A small network was trained on invented records. Each row is its activation on one of them, seen along a few directions.
After each row come some of the record's fields: Zogen, Vezi, Kesu, Muvi, Lale.
Not every record has every field; a missing one is left out.
Other fields move the rows too, some of them a lot.
(in the rows, 500 means zero)
Random noise pushes rows far along 5 fixed directions. That doesn't count. These rows show it; they differ only by the noise:
[551 505 367 585 494 412 736 453 451 489 451 614 396 685 572 676 472 523
 356 322 464 562 394]
[478 606 344 521 624 607 516 506 246 499 365 503 622 277 308 470 405 306
 609 574 371 439 670]
[576 575 248 542 683 510 759 514 440 437 260 701 585 500 525 720 337 360
 404 213 327 520 308]
[551 342 502 662 421 356 619 637 357 485 677 473 402 583 518 552 597 708
 357 552 612 566 515]
[544 458 394 661 724 614 489 644 228 570 555 577 659 393 525 432 418 525
 392 557 492 568 638]
[564 415 369 685 739 637 585 539 290 588 545 700 589 580 693 540 411 565
 252 378 470 646 533]
[484 620 443 514 311 299 611 489 402 478 490 364 348 524 284 518 547 465
 614 632 529 426 594]

[567 240 585 517 496 517 541 568 469 342 526 435 486 345 522 749 651 566
 487 427 452 397 284]  Zogen is u2, Kesu is d2, Muvi is b1, Lale is j1
[474 329 476 549 555 415 563 624 416 469 559 515 624 417 483 500 521 599
 439 528 552 555 568]  Zogen is u6, Vezi is f2, Kesu is d5, Muvi is b2, Lale is j2
[466 628 484 398 341 422 610 328 507 564 442 417 311 635 413 561 544 459
 594 501 566 426 542]  Zogen is u2, Kesu is d3, Muvi is b1, Lale is j2
[636 558 501 484 374 358 602 573 836 536 488 609 462 820 693 562 364 561
 360 300 691 620 282]  Zogen is u6, Vezi is f2, Kesu is d4, Muvi is b4, Lale is j1
[410 215 633 522 345 491 533 348 471 421 723 438 319 552 563 434 699 711
 413 528 527 561 511]  Zogen is u6, Vezi is f1, Kesu is d5, Muvi is b2, Lale is j1
[536 368 654 496 296 370 464 583 448 466 679 315 336 448 457 300 618 719
 524 731 646 483 573]  Zogen is u2, Kesu is d3, Muvi is b3, Lale is j1
[516 180 637 598 507 526 553 448 482 384 705 495 420 470 624 558 680 771
 297 420 439 551 312]  Zogen is u6, Vezi is f1, Kesu is d2, Muvi is b2, Lale is j1
[571 388 555 602 489 540 505 506 546 507 654 614 402 619 668 542 529 575
 364 415 589 580 412]  Zogen is u1, Kesu is d4, Muvi is b5, Lale is j1
[602 490 431 546 632 441 488 858 608 456 488 491 750 318 483 222 374 552
 452 583 674 563 501]  Zogen is u5, Kesu is d3, Muvi is b4, Lale is j1
[482 555 601 508 565 714 310 387 312 540 602 419 499 300 488 450 553 435
 606 656 369 455 659]  Zogen is u1, Kesu is d1, Muvi is b1, Lale is j1
[508 195 567 556 501 554 453 554 286 393 648 404 541 185 397 293 640 686
 495 658 498 525 556]  Zogen is u4, Kesu is d3, Muvi is b2, Lale is j1
[509 465 539 560 304 283 658 594 565 414 502 432 372 534 433 405 615 694
 514 576 520 463 462]  Zogen is u5, Kesu is d4, Muvi is b1, Lale is j2
[394 322 579 452 430 541 503 471 343 398 554 464 401 419 435 585 598 581
 516 534 413 465 607]  Zogen is u6, Vezi is f1, Kesu is d5, Muvi is b3, Lale is j2
[357 513 530 468 556 863 341 107 426 679 501 539 479 652 614 417 503 351
 449 506 427 585 796]  Zogen is u6, Vezi is f1, Kesu is d2, Muvi is b4, Lale is j1
[505 381 555 418 459 541 597 384 626 338 467 614 436 529 606 681 482 522
 381 320 440 494 268]  Zogen is u6, Vezi is f2, Kesu is d5, Muvi is b3, Lale is j1
[521 216 451 574 302 441 645 715 598 456 504 613 564 693 568 594 564 677
 346 433 744 706 536]  Zogen is u5, Kesu is d4, Muvi is b4, Lale is j2
[565 535 428 598 647 593 536 445 625 563 474 762 540 691 802 604 416 518
 278 219 548 661 286]  Zogen is u1, Kesu is d1, Muvi is b5, Lale is j1
[444 315 401 398 522 692 607 413 451 344 321 581 621 359 472 614 495 370
 501 390 339 517 440]  Zogen is u3, Kesu is d5, Muvi is b4, Lale is j1
[572 727 394 520 667 311 520 682 485 535 429 390 603 335 416 152 372 552
 572 607 495 503 443]  Zogen is u2, Kesu is d3, Muvi is b2, Lale is j1
[564 241 560 545 620 663 428 606 514 410 605 591 670 364 608 502 547 578
 410 397 581 616 446]  Zogen is u6, Vezi is f1, Kesu is d1, Muvi is b2, Lale is j1
[475 410 602 445 400 625 370 271 460 465 541 489 394 411 450 556 589 437
 599 501 429 408 480]  Zogen is u4, Kesu is d1, Muvi is b5, Lale is j1
[479 759 491 483 635 510 274 555 489 614 514 360 684 371 405 255 407 386
 623 697 546 427 646]  Zogen is u6, Vezi is f1, Kesu is d2, Muvi is b2, Lale is j1
[451 494 540 463 452 595 499 473 365 364 477 380 500 190 294 456 563 389
 646 593 446 397 549]  Zogen is u1, Kesu is d3, Muvi is b1, Lale is j1
[543 311 516 500 412 355 559 737 479 272 546 366 629 157 319 467 550 632
 538 558 532 452 369]  Zogen is u6, Vezi is f2, Kesu is d3, Muvi is b2, Lale is j1
[475 223 434 556 492 625 445 632 314 415 608 460 640 279 441 421 572 598
 486 596 541 563 621]  Zogen is u7, Kesu is d3, Muvi is b2, Lale is j1
[490 396 522 454 444 723 372 466 489 537 512 624 594 500 487 479 507 468
 510 562 623 511 659]  Zogen is u4, Kesu is d4, Muvi is b3, Lale is j2
[540 444 448 481 614 662 541 634 520 355 342 668 691 343 507 665 386 338
 442 270 452 524 306]  Zogen is u1, Kesu is d4, Muvi is b3, Lale is j1
[465 847 279 362 544 314 675 414 617 560 220 516 528 514 350 594 341 249
 624 434 424 441 454]  Zogen is u7, Kesu is d5, Muvi is b2, Lale is j2
[429 448 620 618 579 649 349 327 421 687 705 544 418 719 736 382 536 581
 360 553 527 571 582]  Zogen is u3, Kesu is d2, Muvi is b5, Lale is j1
[532 185 421 571 589 659 696 511 538 474 510 807 618 625 766 618 443 678
 163 189 500 718 379]  Zogen is u6, Vezi is f2, Kesu is d3, Muvi is b4, Lale is j2
[374 390 537 436 310 653 507 360 405 505 427 481 459 517 313 417 573 419
 626 582 497 561 744]  Zogen is u3, Kesu is d4, Muvi is b4, Lale is j2
[546 626 456 500 495 464 457 561 674 612 537 542 596 663 612 272 337 516
 420 526 726 600 552]  Zogen is u6, Vezi is f2, Kesu is d3, Muvi is b4, Lale is j1
[429 178 532 464 541 655 450 598 315 349 563 437 565 141 401 732 629 428
 575 537 422 419 480]  Zogen is u7, Kesu is d5, Muvi is b5, Lale is j1
[476 420 506 527 547 567 445 561 442 572 561 505 641 503 476 543 492 534
 452 577 532 563 629]  Zogen is u6, Vezi is f2, Kesu is d2, Muvi is b4, Lale is j2

Here are new rows. What are their fields?
[405 456 457 499 411 780 497 109 473 618 482 679 377 843 779 405 484 490
 302 415 547 677 738]  Zogen is u5, Kesu is d3, Muvi is b3, Lale is j1
[414 452 672 409 327 594 289 533 402 399 649 238 510 170 212 130 599 532
 735 884 612 360 762]  Zogen is u6, Vezi is f1, Kesu is d3, Muvi is b3, Lale is j1
[473 131 549 465 505 835 488 245 342 351 414 634 493 266 568 703 635 421
 499 290 267 485 467]  Zogen is u2, Kesu is d1, Muvi is b5, Lale is j1
[412 312 538 445 411 563 520 483 379 408 523 509 501 460 429 551 608 535
 535 619 529 507 626]  Zogen is u3, Kesu is d5, Muvi is b3, Lale is j2
[422 539 512 264 168 355 598 291 613 298 283 266 306 357  89 669 637 272
 829 575 346 288 399]  Zogen is u4, Kesu is d2, Muvi is b4, Lale is j1
[440 568 531 395 363 475 417 375 476 547 443 293 423 473 319 469 562 361
 714 690 495 430 659]  Zogen is u2, Kesu is d2, Muvi is b4, Lale is j1
[488 547 601 516 382 400 388 513 515 516 622 300 385 528 413 553 630 533
 552 673 601 370 464]  Zogen is u4, Kesu is d2, Muvi is b1, Lale is j1
[508 591 426 435 602 684 525 241 500 540 370 640 426 557 590 453 374 363
 399 354 350 510 480]  Zogen is u4, Kesu is d3, Muvi is b3, Lale is j1
[427 397 526 552 453 628 418 623 418 494 502 514 637 303 380 452 533 462
 593 639 624 524 677]  Zogen is u1, Kesu is d4, Muvi is b5, Lale is j2
[452 254 601 630 416 583 462 618 311 478 655 502 557 488 483 587 630 589
 406 568 643 553 652]  Zogen is u1, Kesu is d4, Muvi is b1, Lale is j2
[453 564 469 543 685 480 496 465 365 624 582 509 485 485 515 340 437 580
 444 541 383 543 602]  Zogen is u6, Vezi is f1, Kesu is d5, Muvi is b2, Lale is j2
[480 575 343 540 668 624 530 578 330 511 332 519 696 256 389 250 382 458
 574 604 403 475 694]  Zogen is u5, Kesu is d3, Muvi is b1, Lale is j2
[490 580 317 454 563 463 656 492 523 544 346 610 593 679 537 538 390 448
 458 431 479 592 489]  Zogen is u3, Kesu is d5, Muvi is b4, Lale is j2
[579 662 364 590 693 386 470 729 535 680 548 661 643 793 745 405 285 643
 316 550 679 647 517]  Zogen is u5, Kesu is d5, Muvi is b3, Lale is j2
[529 783 400 513 600 430 647 216 563 558 357 543 315 818 643 770 408 352
 436 258 293 461 271]  Zogen is u1, Kesu is d2, Muvi is b1, Lale is j1
[447 236 712 568 332 658 462 346 390 440 757 481 316 552 591 566 728 609
 385 490 565 535 555]  Zogen is u1, Kesu is d4, Muvi is b1, Lale is j1
[451 643 397 387 371 573 465 380 638 438 319 505 416 410 374 553 471 287
 683 469 420 386 509]  Zogen is u7, Kesu is d4, Muvi is b5, Lale is j1
